Each row has a name. Each piece below is followed by the name of the row it came from, unless a question asks for something else. Each question is about the rows just above it.

[0.802, 1.268, 0.207, -5.681, -0.645, 0.978, 1.030, 7.752, 0.579, -0.579, 4.248, 2.031, 0.094, -2.525, 1.782, -0.795, -4.102, -2.838, -1.833, -4.471, -3.255, -6.954] -> <137>
[0.164, 0.067, -0.152, -1.135, -2.592, 0.832, 2.644, 6.672, 0.071, -0.309, 7.451, 0.218, -0.223, -1.507, 2.632, -1.834, -2.139, -3.809, -2.019, -2.533, -2.963, -6.227] -> <75>
[-2.591, -5.637, 1.125, 0.286, -1.689, -1.129, -0.075, -8.061, -6.049, -0.794, -4.540, -1.073, 0.561, 0.655, 1.080, 2.800, 5.757, 3.304, 1.248, 8.211, 3.698, 4.246] -> <209>
[0.164, 0.067, -0.152, -1.135, -2.592, 0.832, 2.644, 6.672, 0.071, -0.309, 7.451, 0.218, -0.223, -1.507, 2.632, -1.834, -2.139, -0.012, -2.019, -2.533, -2.963, -6.227] -> <108>
Right after [-0.794] comes
[-4.540]
What comes right after [3.698] in the named rows?
[4.246]
[-0.794, -4.540, -1.073, 0.561] is in which row?
<209>

[-2.333, 3.535, 4.273, 6.864] = <74>
[-1.404, -2.574, -2.317, -2.180] = <124>
[-1.484, 2.978, 3.092, 3.843] = <115>
[-0.852, 2.052, 3.454, 4.236] = <130>
[9.430, -5.777, 5.463, -3.046] = <75>
[-1.110, 2.666, 3.590, 4.387] = <140>
[-1.724, 3.124, 3.495, 4.839] = <76>
[8.583, -5.292, 4.533, -3.238] = <119>
[6.599, -8.174, 2.486, -3.732] = <127>
[8.583, -5.292, 4.337, 4.663] = <209>
[-2.528, 4.253, 4.409, 6.934] = <137>
[-2.904, 4.387, 2.666, 3.590] = <108>
The entry that follows [-2.333]:
[3.535]
asked: [2.666, 3.590, 4.387]
<140>
asked: [8.583, -5.292, 4.533, -3.238]
<119>
Which row holds [-5.292, 4.337]?
<209>
asked: [-1.110, 2.666]
<140>

[0.962, 7.080, 6.666, -0.732, -6.604]  <76>
[-2.927, 1.650, -5.448, 1.569, 3.470]  <115>
[0.575, -2.867, -5.013, 0.000, 0.426]  <127>
[-2.927, 1.650, -4.644, 1.246, -0.244]  <119>
[-6.315, -5.013, -2.867, -6.215, 7.710]  <124>
[-6.315, -5.013, -2.867, -5.386, 7.710]  <209>
asked: [-2.927, 1.650, -5.448, 1.569, 3.470]
<115>
asked: [-6.315, -5.013, -2.867, -5.386, 7.710]
<209>

[-1.659, 0.035, -1.657, -2.773, -4.214, -0.076, -5.856, 4.414, -3.849, 1.917, 1.374, 0.449, 5.536, -3.761, -5.706, 3.462, 1.495, 2.154, 7.455, -0.900, -2.578, -0.229, 2.949, -2.981, 3.404, 0.476, -0.799, 2.720, 5.189, -2.013, 0.024, -1.780, 3.469, 5.083, 1.568, 0.799, 1.237, -1.589, -5.072, 1.120, -0.048, -1.611, 5.749]  <75>
[2.642, -0.114, 1.750, 1.644, -2.832, -2.670, 6.068, 1.919, 2.192, -0.658, 1.765, 2.035, -2.494, 0.519, 2.642, 0.440, 0.667, -0.942, 0.523, -1.183, -0.083, -2.569, -2.657, -3.905, 1.373, 2.551, 1.574, -1.221, 0.840, 0.810, 3.324, 0.257, 0.143, 5.217, 1.137, 2.985, -3.225, 0.510, -0.797, 3.763, -0.070, -5.597, -2.577]  <115>
[-1.659, 0.035, -1.657, -2.773, -4.214, -0.076, -5.856, 4.414, -3.849, 1.917, 1.374, 0.449, 5.536, -3.761, -5.706, 3.462, 1.495, 2.154, 7.455, -0.900, -2.578, -0.229, 2.949, -2.981, 3.404, -2.014, -0.799, 2.720, 5.189, -2.013, 0.142, -1.780, 3.469, 5.083, 1.568, 0.799, 1.237, -0.797, 0.510, -7.043, -0.070, -5.597, 3.060]  <119>
asked: [0.510, -0.797]
<115>
Right after [0.143] comes
[5.217]
asked: [-1.659, 0.035, -1.657, -2.773, -4.214, -0.076, -5.856, 4.414, -3.849, 1.917, 1.374, 0.449, 5.536, -3.761, -5.706, 3.462, 1.495, 2.154, 7.455, -0.900, -2.578, -0.229, 2.949, -2.981, 3.404, -2.014, -0.799, 2.720, 5.189, -2.013, 0.142, -1.780, 3.469, 5.083, 1.568, 0.799, 1.237, -0.797, 0.510, -7.043, -0.070, -5.597, 3.060]
<119>
What comes right after [2.985] in the named rows?
[-3.225]
What comes right after [2.192] in the named rows?
[-0.658]

[-8.325, 4.694, 6.138, 5.443] = <76>
[3.238, 0.526, -1.914, -1.788] = <130>
[3.298, -3.231, 1.352, 6.813] = <140>
[1.419, 5.442, -5.224, 2.217] = <108>
[3.925, -6.646, -3.272, 8.447] = <115>
[-5.303, -4.032, -5.699, 4.915] = <127>
[1.419, 8.559, -6.935, -4.180] = <75>
[-8.104, 2.215, -6.821, -3.137] = <124>
The entry that follows [-3.272]:
[8.447]
The entry that follows [-6.935]:
[-4.180]

[-5.875, 2.982, 1.907, 0.847, -2.111, -0.265, -4.145, 0.418, 1.106, -2.669, 0.883, -0.926, 1.760, 1.502, 1.761, -0.870, -0.414, 2.696, 3.744, 1.716, 0.919, 2.514] : <115>
[-1.578, -2.368, -0.020, -0.021, -2.111, -3.647, 3.753, 3.656, 2.414, 1.991, -3.499, -0.926, -2.894, 0.511, -1.154, 0.482, -2.990, -2.283, -0.846, -0.555, -3.661, 2.353] : <119>
[-1.952, -2.814, -3.324, -2.448, -2.459, -3.163, 1.467, -2.570, -0.463, 2.141, -0.312, -0.755, 1.760, 2.162, -0.888, -0.766, -2.041, -3.021, 2.275, -3.582, 2.254, 4.598] : <130>
[0.664, -1.699, 0.806, -2.195, 1.192, 1.184, -1.235, -0.329, 1.237, -2.519, 2.078, 0.100, 2.051, 1.336, -9.132, 1.731, 0.129, 1.958, 1.174, -0.264, 1.300, -0.051] : <140>
[-1.952, -1.253, -0.571, -0.040, 3.279, -5.337, 1.259, -1.823, -2.686, -1.466, -3.698, 2.153, 1.760, 4.308, 1.506, 0.482, -3.804, -1.361, 2.275, -0.050, 1.682, 1.391] : <108>
[0.290, 4.097, 1.494, -0.800, 0.671, 1.426, -0.196, 3.656, -0.855, -0.715, 4.070, -1.822, 2.487, -3.452, -2.750, -2.119, 0.400, -4.127, -0.479, -1.690, -3.852, 0.750] : <76>
Right after [-1.823] comes
[-2.686]
Right after [-0.020] comes
[-0.021]
The entry that follows [-0.265]:
[-4.145]
asked: [-2.119, 0.400, -4.127, -0.479, -1.690, -3.852]
<76>
Which row holds [-2.894, 0.511, -1.154]?
<119>
What comes right after [1.958] in the named rows?
[1.174]

[6.101, 6.285, 7.620, 0.431, -0.361, 3.736, -1.591, -4.407, -0.573, -5.696, 0.662, -3.308, -2.229, 2.699] -> <127>
[-1.931, 0.702, 6.764, 2.613, -5.225, -5.342, -1.826, 4.526, -2.686, -3.074, -8.131, -3.956, -2.722, -2.667] -> <115>
[2.812, 2.161, 7.620, 0.431, -0.361, 3.736, -1.591, -4.407, -0.573, -5.696, -5.343, -3.308, 6.183, 4.266] -> <137>
[2.812, 2.161, 7.620, 0.431, -0.361, 3.736, -1.591, -4.407, -0.573, -5.696, 0.662, -3.956, -5.221, -2.667] -> <209>
[7.620, 6.101, 3.736, 6.285, -0.361, 0.431, -1.591, 1.007, -2.929, 0.656, -7.454, 6.101, 6.283, 4.216] -> <76>
[6.101, 6.283] is in which row?
<76>
The entry that follows [-5.342]:
[-1.826]
asked: [6.101, 6.285, 7.620, 0.431, -0.361, 3.736, -1.591]
<127>
Which row holds [-1.931, 0.702, 6.764, 2.613, -5.225, -5.342, -1.826, 4.526, -2.686, -3.074, -8.131, -3.956, -2.722, -2.667]?
<115>

[-4.099, -4.706, -3.140, 3.136, 0.559, 2.296] = <127>
[3.838, -5.684, 0.559, 3.136, -3.140, 6.530] = <76>
[7.555, 0.522, -8.417, -0.940, 1.567, 1.063] = <108>
[4.849, -4.099, -4.706, -3.142, 3.136, -1.524] = <140>
[3.953, 5.413, 3.685, -7.813, 0.559, -1.314] = <130>
[4.849, -4.099, -4.706, -3.142, 3.136, -4.100] = <74>
The row with [4.849, -4.099, -4.706, -3.142, 3.136, -1.524] is
<140>
The entry that follows [-8.417]:
[-0.940]
What comes right after [0.522] in the named rows?
[-8.417]
Where do [-3.140, 3.136, 0.559] appear?
<127>
[7.555, 0.522, -8.417, -0.940, 1.567, 1.063] is in which row?
<108>

[-1.423, -4.669, 8.461, -1.206, 6.553, -7.230, -0.907]  <75>
[1.880, -6.459, -6.347, -7.105, -2.120, 5.978, -2.568]  <130>
[5.977, -2.120, 1.880, -6.347, -6.459, -2.119, -0.907]  <124>
Right after [5.978] comes
[-2.568]
The entry that follows [-4.669]:
[8.461]
asked: [1.880, -6.459, -6.347, -7.105, -2.120]
<130>

[-9.159, -3.022, -0.654, 0.341, 7.693, 1.569, -2.148, -7.041, 4.391, 5.142, 1.484, 1.387, -0.231, -8.038, 3.628, 1.523, 3.624, -0.679, -3.022, 1.870, -2.649, 2.183, 4.793, -5.594, 4.329, 2.890, -3.472, 5.885, 1.702, 7.089, 0.419, 6.223, -0.863, -3.518, 4.577, -6.813, 0.341, -4.947, -4.505, -5.947, -6.837] = <127>
[4.793, -5.591, 1.073, 1.209, 0.127, 6.346, -4.173, -0.449, 5.479, -6.936, 1.229, -0.255, 4.124, -5.127, 7.638, 0.593, 0.613, 2.766, -6.104, 3.265, 1.210, -4.728, 4.537, -5.878, 1.632, 3.031, 4.599, 5.051, 3.171, 7.089, -5.408, 1.817, 3.687, 0.047, 8.375, 5.694, 1.209, -4.651, -5.690, 0.730, -7.103] = <119>
[1.229, -0.255, 4.122, 2.675, 0.169, -2.002, 0.304, 7.574, 1.907, -7.726, 0.509, -2.024, -7.604, -2.421, 0.930, -7.603, 4.956, 4.739, 8.848, 5.693, -0.065, -2.270, -2.570, -2.184, -2.786, -2.733, 9.339, 7.483, -2.285, 7.089, -0.741, 3.081, 6.804, 5.958, 4.750, 4.110, 2.675, -3.446, -0.217, -5.091, 3.051] = <124>
The entry that follows [-7.603]:
[4.956]
What comes right after [5.693] in the named rows?
[-0.065]
The entry that follows [3.265]:
[1.210]
asked: [-5.408, 1.817, 3.687, 0.047, 8.375, 5.694, 1.209, -4.651, -5.690, 0.730, -7.103]
<119>
Where do [1.229, -0.255, 4.124] appear?
<119>
asked: [4.793, -5.594]
<127>
asked: [-0.231, -8.038, 3.628, 1.523, 3.624, -0.679, -3.022]
<127>

[5.094, 2.818, 3.306, 8.606] = <140>
[2.058, -0.911, 4.582, 4.824] = <115>
[1.729, 1.033, -5.399, 7.570] = <74>
[8.070, 3.187, -3.836, 2.238] = <75>
[6.969, 2.112, -1.792, 0.149] = <127>
[8.070, 3.186, -3.836, 2.238] = <76>
[3.186, -3.834, 2.238, 0.137] = <209>
[8.151, 7.518, -3.775, 3.372] = <130>
Right after [3.306] comes
[8.606]
asked: [3.186, -3.836, 2.238]
<76>
The entry that follows [-3.834]:
[2.238]

[0.313, -3.694, -2.669, -3.268, 2.268, -4.456, -3.990, 1.923, -6.147, 0.478, -2.772, -2.112, -0.674, 2.677, -3.077, -0.386, 1.103, 0.796, 5.250, 1.802, 4.014, -2.088, 2.085, -2.494, 0.814, 2.958, -3.030, -1.729, -1.407, 1.622, -3.116, -0.251, 1.405, 0.735, -0.510, 2.035, -0.083, 1.667, -2.315, 2.302, -0.057, -0.004, 1.355, -2.341, -0.836, 0.290, -9.022] -> <119>
[0.398, -2.332, -1.055, -1.978, 1.165, -2.807, -2.857, 0.696, -3.492, -0.419, -1.868, -1.762, -0.144, 1.936, -2.343, -0.212, 0.571, 0.197, 3.013, 0.698, 2.518, -0.993, 0.882, -1.038, 1.318, 2.050, -2.233, -0.648, -1.244, 0.840, -2.058, -0.839, 0.532, 1.298, -0.938, 1.761, 0.046, 0.823, -0.851, 0.879, -0.712, 0.348, 0.379, -1.903, 0.438, -0.108, -5.617] -> <127>
[-0.824, -3.926, -2.736, -3.541, 2.656, -3.942, -3.075, 3.485, -5.526, 1.340, -1.575, -2.017, -1.202, 2.099, -2.631, -0.643, 0.756, 0.503, 5.694, 1.517, 3.429, -2.199, 2.617, -3.200, 0.763, 2.401, -0.712, -1.305, -0.857, 2.315, -3.607, 0.585, 1.371, -0.100, 0.393, 1.025, -0.138, 1.369, -2.040, 3.419, 1.324, -0.828, 1.935, -1.650, -2.001, 0.685, -7.128] -> <130>
[1.468, 0.805, -1.006, 0.658, -0.094, -0.704, -0.725, -1.799, -1.784, -0.062, -1.829, 0.805, 0.373, 0.360, 0.239, 0.505, 0.508, 1.150, -0.605, 1.072, 1.111, -0.293, -0.080, 0.231, -1.459, 0.549, -3.379, -1.369, -0.387, -1.215, 1.162, -0.106, 0.625, -0.126, -0.305, 0.611, -0.200, 0.617, -1.729, -1.160, -1.266, 0.802, 0.013, -0.317, 0.193, -0.101, -2.922] -> <115>
[0.889, 0.971, -1.818, 0.649, 0.380, -0.446, 0.258, -0.687, -2.079, 1.245, -1.187, 1.513, -0.187, -0.331, 1.073, 0.449, 0.615, 1.596, -0.271, 1.636, 0.771, -0.804, 0.797, -0.692, -2.704, -0.021, -2.124, -1.818, 0.264, -0.777, 1.276, 1.079, 1.251, -1.544, 0.873, -0.554, -0.340, 0.867, -2.463, -0.157, 0.178, 0.138, 0.868, 0.612, -1.555, 0.548, -2.146] -> <108>
[-1.289, -1.966, -1.642, -1.986, 1.568, -1.469, -0.519, 2.984, -2.347, 1.551, 0.284, -0.668, -1.049, 0.378, -0.770, -0.558, 0.164, 0.095, 3.047, 0.782, 1.050, -1.279, 1.795, -2.108, -0.044, 0.685, 1.599, -0.481, 0.101, 1.694, -1.920, 1.134, 0.783, -0.962, 1.052, -0.549, -0.001, 0.624, -1.005, 2.665, 1.934, -1.118, 1.529, -0.009, -2.250, 0.785, -1.975] -> <137>
[0.546, -0.464, -3.692, -0.784, 1.715, -2.209, -0.723, 0.922, -5.128, 2.545, -1.944, 1.357, -0.821, 0.320, 0.428, 0.238, 1.100, 2.255, 2.125, 2.829, 2.370, -2.035, 2.317, -2.422, -3.400, 0.914, -2.506, -2.941, 0.131, 0.105, 0.099, 1.888, 2.273, -2.466, 1.605, -0.551, -0.446, 1.692, -4.175, 1.553, 1.252, -0.448, 2.169, 0.427, -3.310, 1.062, -5.537] -> <140>
[1.694, -1.918, -1.961, 0.592, 0.493, -0.445, 0.366, -0.360, -2.072, 1.441, -0.958, 1.616, -0.201, -0.423, 1.166, 0.375, 0.601, 1.578, -0.163, 1.699, 0.794, -0.872, 0.944, -0.846, -2.789, -0.086, -1.723, -1.867, 0.415, -0.676, 1.162, 1.226, 1.228, -1.762, 1.020, -0.678, -0.381, 0.858, -2.466, 0.084, 0.534, -0.104, 0.994, 0.684, -1.866, 0.561, -2.009] -> <209>
Right after [-0.824] comes
[-3.926]
The row with [1.694, -1.920] is
<137>

[2.587, 4.679, -1.107, -1.633]  <209>
[-8.342, 6.887, -2.720, 1.474]  <130>
[-6.316, 6.319, 2.061, -1.908]  <127>
[-0.066, -1.742, -6.719, 4.928]  <137>
[-4.179, -1.107, 4.679, -3.273]  <76>
[5.522, -6.163, -4.180, 3.415]  <119>
Right after [-6.719] comes
[4.928]
asked: [6.887, -2.720, 1.474]
<130>
Which row holds [-1.107, -1.633]?
<209>
What comes right after [-4.180] in the named rows?
[3.415]
The row with [-4.179, -1.107, 4.679] is
<76>

